Each row below holds a small network's activations on one input, seen along a few directions.
Each table varies a few parts of the input and shows all the possible inputs, shuffled.
A made-up example of a description, with smaller parts first: values(3) and (point or ring(9) or (line(4) and ring(8))).
Shared parts are said once, and a part with two or three values counts as separate values.
In the rows, zero is written as 128.

Other details of the inputs vary at random and push rows far along two fixed directions, the same in every table; ignore that.

Table:
row 1: [121 146 174 137 141 144 141 117 137 161  99 107 114 102 125]
row 2: [176 136 141 139 134 107 149 151 142 209 167  98 160 111 129]
row 3: [172 149 134 118 147  87 141 116 145 210 140  93 112 133 130]
row 4: [144 140 146 147 110 147 159 117 139 132  95  99 117 100 117]
row 5: [105 129 175 153 143 161 126 127 126 118  86  98 128 118 114]
row 6: [109 110 180 149 136 178 140 122 111 124 103 106 136 127 120]
row 7: [ 94 108 114 131 119 130  76 146 116 127 136 160 148 174 109]
row 8: [138 127 171 152 123 149 140 125 145 137  79 110 120 112 121]
row 9: [ 96 126  76 121 122 109  87 127 125 116 118 129 141 160 117]
row 10: [151 120 169 135 135 123 147 112 137  88  99 110 106 112 146]
row 11: [158 144 143 124 141 149 133 149 105 101 128 100 129  81 146]
row 12: [ 77 104 103 134 121 109  91 124 156  76  97 183 148 127 132]
row 13: [132 138 147 141 148 135 164 126 120 114 113  92 119 101 113]
row 14: [124 128 178 133 133 161 153 113 122 166 116 114 121 111 132]
row 15: [117 122  88 120  86 127  99 135 126 124 134 170 141 158 111]
row 16: [ 96 153 158 134 119 165 142 112 121 121  91 110 111  91 127]
row 17: [ 78 127 108 105 134 125  81 128 133  80 133 187 128 154 153]
row 18: [111 115 158 139 136 168 164 122  98  93 112 110 125 110 123]
row 19: [138 149 176 129 135 166 131 127 116 137 113 115 102 136 143]
row 20: [203 136 115 126 143  87 178 135 123 189 199  89 115 134 100]
row 21: [120 104 107 121 113 104 100 131 141 102 148 183 138 149 127]
row 22: [147 139 152 135 102 179 138 129 115  94 100 112 103 132 136]
row 23: [150 114  60 116 121  55  86 134 167 187 134 149 148 175 120]
row 24: [127 144 147 147 132 149 155 118 126 130 112  78 126 108 107]
row 25: [109 153 158 123 120 158 133 109 107 112  88 104  99 110 141]
row 26: [146 121 150 140 103 164 170 111 125 138 112 106 125 109 122]
row 27: [114 138 162 144 106 176 143 146 106 114 119 105 147  88 141]
row 28: [ 91 119  92 124 104 135  89 138 110 113 145 152 144 164 105]
row 29: [148 132 145 141 126 134 167 125 134 117  97 110 110  90 122]
row 30: [ 88 125 118 117 114 130  79 136 120 144 131 182 136 158 123]
row 31: [131 131 166 152 161 126 157 112 137 107 122  96 129 104 125]
row 32: [186 127 138 135 153  88 162 122 136 164 197 101 125 136 113]
row 33: [126 132 154 125 133 151 175 115 111 139 127 119 109  92 135]
row 34: [114 149 170 129 106 178 139 120  97 118 120 126 103 114 127]
row 35: [224 133 123 131 130  96 154 136 158 210 162  95 115 156 123]
row 36: [100 141 176 142 149 143 145 106 132  97 101 128 112  86 144]
row 37: [116 136 189 133 134 157 143 114 108  94 132 142 102 108 143]
row 38: [128 131  59  99 149  34 102 116 164 169 169 160 141 152 137]
row 39: [ 72 128 100 104 110 131  91 139 104  96 131 196 126 142 126]
row 40: [140 108 174 147 116 166 151 120 130 141  95 119 128 121 127]
row 41: [113 135 157 128 116 171 160 105 114 145 119 110 117 101 131]
row 42: [165 119  51 121 142  63  92 149 158 206 190 129 148 196 112]
row 43: [131 138  42  89 137  44 108 128 147 176 159 156 132 149 126]
row 44: [ 80 136  89  98 122 134  88 142 116  86 123 184 121 152 142]
row 45: [186 108 133 137 138  92 182 107 160 171 164 115 131 113 128]
row 46: [106  98  80 119 109 117 123 130 132 117 123 175 146 135 123]
row 47: [ 75 109 101 122 146 105  77 123 129  65 111 156 144 154 137]
row 48: [146 122 175 131 129 158 141 125 131  67 112 125 103 125 150]
row 49: [ 86 116  82 112 128 134  84 150 111  69 127 161 131 166 128]
row 50: [ 97 109  95 114  96 132  94 146 114  80 119 192 131 148 120]
row 51: [153 130 148 127 124 133 154 124 119  98  91 106  98 109 135]
row 52: [117 127 181 147 135 155 146 138 115  90 128 123 149  83 159]
row 53: [ 73 136  86 112 128 106 106 130 134 119 113 172 136 118 126]
row 54: [224 146 116 121 167  69 151 137 158 187 206  84 148  99 139]
row 55: [ 90  97  99 129 144 107 113 117 136 111 149 161 164 147 126]
row 56: [209 132 118 126 167  77 165 127 154 173 202  81 118 146 126]
row 57: [ 89 120  83 117  95 125  80 127 130  90  85 159 136 152 129]
row 58: [213 144 119 131 151  91 128 150 146 211 175  80 147 113 128]
row 59: [121 157 157 124 116 179 134 122 105 109 113 113  96 125 144]
row 60: [ 92 112  99 126 135 110  69 136 129 121 104 137 143 168 123]
row 61: [ 89 133  83 116 110 146  59 154 116  88 119 155 166 123 137]
row 62: [112 108 113 128  99 129  82 143 129 128 118 181 143 167 117]
row 63: [165 120  37  95 118  65 111 151 156 155 172 162 134 171 121]
row 64: [101 120  76 111 138  93  97 136 121 101 121 141 136 153 121]
row 65: [103 121 180 138 143 160 156 101 118 103 119 137 117  94 150]
row 66: [141 137 154 139 127 146 165 153 109 124 137 108 139  81 144]
row 67: [207 144  99 128 137 100 162 131 138 198 190  64 115 151 113]
row 68: [107 120 159 142 120 181 155 115 106 110 112  96 133 118 116]
Description of these inputs: line(4) and (values(2) or (values(3) and ring(5))).
- The inputs of row 31 and row 13 match in every part but the line(4) part. If row 65 is changed in the same way as row 31 into row 13, which row does it become? => row 33
- Which other rows does row 27 become when the values(2) part takes its other values? List them by row number. => row 61
- Which other rows does row 5 become when the ring(5) part takes its other values? List them by row number. => row 6, row 7, row 42, row 60
- Which other rows does row 55 become when the line(4) part takes its other values? List them by row number. => row 6, row 18, row 68

Table:
row 69: [ 79 114 167 146 150 157  95 133 119  28  92 147 148 105 152]
row 70: [198 129 204 148 102 191 209 130  98 213 183  96 108 111 113]
row 71: [ 57 133 100 123 113 136 108 121 125 166 111 155 161 111 120]
row 72: [100 115  63 116  94 102  76 125 146 138  97 167 127 184 107]
row 73: [ 99 132  65 105 126 112 102 142 115  85 145 160 140 127 139]
row 74: [113 148  95 101 122 136 103 148 104  77 153 153 120 140 141]
row 75: [131 137 240 158 133 186 196  81 121 142  54  76  81  80 126]
row 76: [ 86 115  71 118 108  94  80 120 163 151  87 180 139 166 115]
row 77: [156 150  40 101 101  93  99 152 132 211 186 128 136 178 107]
row 78: [ 77 142 138 127  88 197 107 139  87  90  76 122 125 120 125]
row 79: [ 57 115 173 132 137 148 129  93 132  42  67 170 111  96 148]
row 80: [ 87 120 178 129 139 152 127 104 123  28  57 152  97 102 163]
row 81: [180 133 180 162 156 120 180 115 147 225 144  58 147  98 110]
row 82: [153 111  83 111 148  82  85 152 132 104 180 142 147 178 133]
row 83: [147 105  79 109 114  90 139 145 130 163 236 198 156 151 125]
row 84: [173 164 166 141 126 154 189 126 124 201 125  61 113  81 118]
row 85: [ 84 125 163 130  91 201  85 126  98  57  43 148  81 167 124]
row 86: [220 129 143 140 166  95 174 130 143 144 180  61 127 115 134]
row 87: [174 139 217 132 145 175 176 110 102  52  91  84  49 118 155]
row 88: [173 121 126 143 172  54 170 118 169 188 197  95 159 101 130]
row 89: [127 109  78 135 116 110  76 149 140 151 134 131 166 172 109]
row 90: [179 141 207 156 126 192 136 143  98 126 112  61 103 141 116]
row 91: [ 62 125  84 107 140  94 110 128 129 111 140 181 163  93 136]
row 92: [203 130 112 146 148  72 152 139 169 247 173  73 154 134 105]
row 93: [118 113  81 107 134  89 111 124 148  78 114 166 116 156 133]
row 94: [ 96 134  77 106 134  96 114 136 134 110 151 163 151 106 143]
- What do these inputs look like to the network? => values(2) and (point or (values(3) and line(4)))
- The inputs of row 94 and row 84 match in every part but the values(2) part. If row 91 is changed in the same way as row 94 into row 84, which row does it become? => row 71
- A walk changes only the line(4) part. It starts at row 87 and steps to row 93. List the rest of the walk in order. => row 80, row 79
- Which other rows does row 72 become when the values(3) part takes its other values? List them by row number. => row 78, row 89
- A walk changes only the line(4) part. It starts at row 82 and steps to row 86. List the rest of the walk in order. => row 69, row 88

Table:
row 95: [ 52 109 116 127 116 139 105 124 125  96 107 189 153 110 135]
row 96: [171 138  77 123 151  52 159 111 173 212 167  96 147 106 118]
row 97: [102 134 136 125 149 136 117 134 116  72 111 131 127 105 146]
row 98: [166 128 205 150 147 140 195 100 138 124  92  77  93  87 136]
row 99: [ 99 126 139 127  97 179 121 134  98 116 116 144 127 135 120]
row 100: [ 80 122 114 112 103 161  95 143 102  70 131 181 133 137 141]
row 101: [100 137 156 140 122 159 113 129 113 124  78 113 131 112 127]
row 102: [141 127 153 126 124 149 120 133 115  69 110 135  97 143 138]
row 103: [ 92 134  99 116 114 145  87 147 109  63 111 151 131 140 140]
row 104: [227 138 122 126 129  92 176 118 149 217 163  68  98 156 106]
row 105: [233 142 135 131 169  54 197 112 160 186 188  74  99 123 125]
row 106: [127 142 216 148 120 202 174 111 104 144  98  92 109  86 131]
row 107: [116 127  11 101 107  67  67 147 149 183 163 156 163 183 103]
row 108: [167 118 223 168 149 186 156 144 105 107 132  70 139 107 134]
row 109: [ 65 116 116 115 129 136  99 132 115  68 136 190 147 122 140]
row 110: [109 110  31 112 120  49  66 130 177 196 147 182 155 195 107]
- What do these inputs look like to the network? => point or (values(3) and ring(5))
- Which other rows does row 110 become when the values(3) part takes its other values? List them by row number. => row 101, row 106
- Which other rows does row 98 become when the ring(5) part takes its other values? List them by row number. => row 102, row 104, row 105, row 110

Table:
row 111: [157 125 124 137 159 101 126 129 144 177 160 114 151 121 137]
row 112: [146 132 239 162 128 179 205  86 120 144  94  97  94  81 125]
row 113: [ 77 115  86 120 135  96  93 122 149  72  83 180 132 130 131]
row 114: [106 113  84 113  98 141  60 132 124  96  88 170 124 182 122]
row 115: [156 130 122 140 139 117 129 137 131 165 156  98 154 139 113]
row 116: [176 130 225 162 123 206 173 145  91 138 104  55 102 114 128]
row 117: [163 140 115 116 156  78 133 120 154 156 132 117 110 138 130]
row 118: [ 65 127 165 125 120 180  96 130  95  26 106 172 117 103 160]
row 119: [154 131 137 150 153 104 165 124 157 152 148  97 155  95 130]
row 120: [113 115  60  98 124  58 120 130 148 119 179 174 158 119 134]
row 121: [ 57 127 153 134 112 181  84 129 103  20  50 142 105 152 130]
row 122: [169 135 108 115 142 115 151 139 112 147 187 113 113 136 116]
row 123: [180 135 123 110 105 135 156 145 121 152 178 104 111 148 126]
row 124: [ 72 136  51 112  96 103 103 124 144 228 126 158 167 134 110]
- What do these inputs look like to the network? => values(2) or (values(3) and line(4))
- Which of the alternatives is row 112? => values(2)
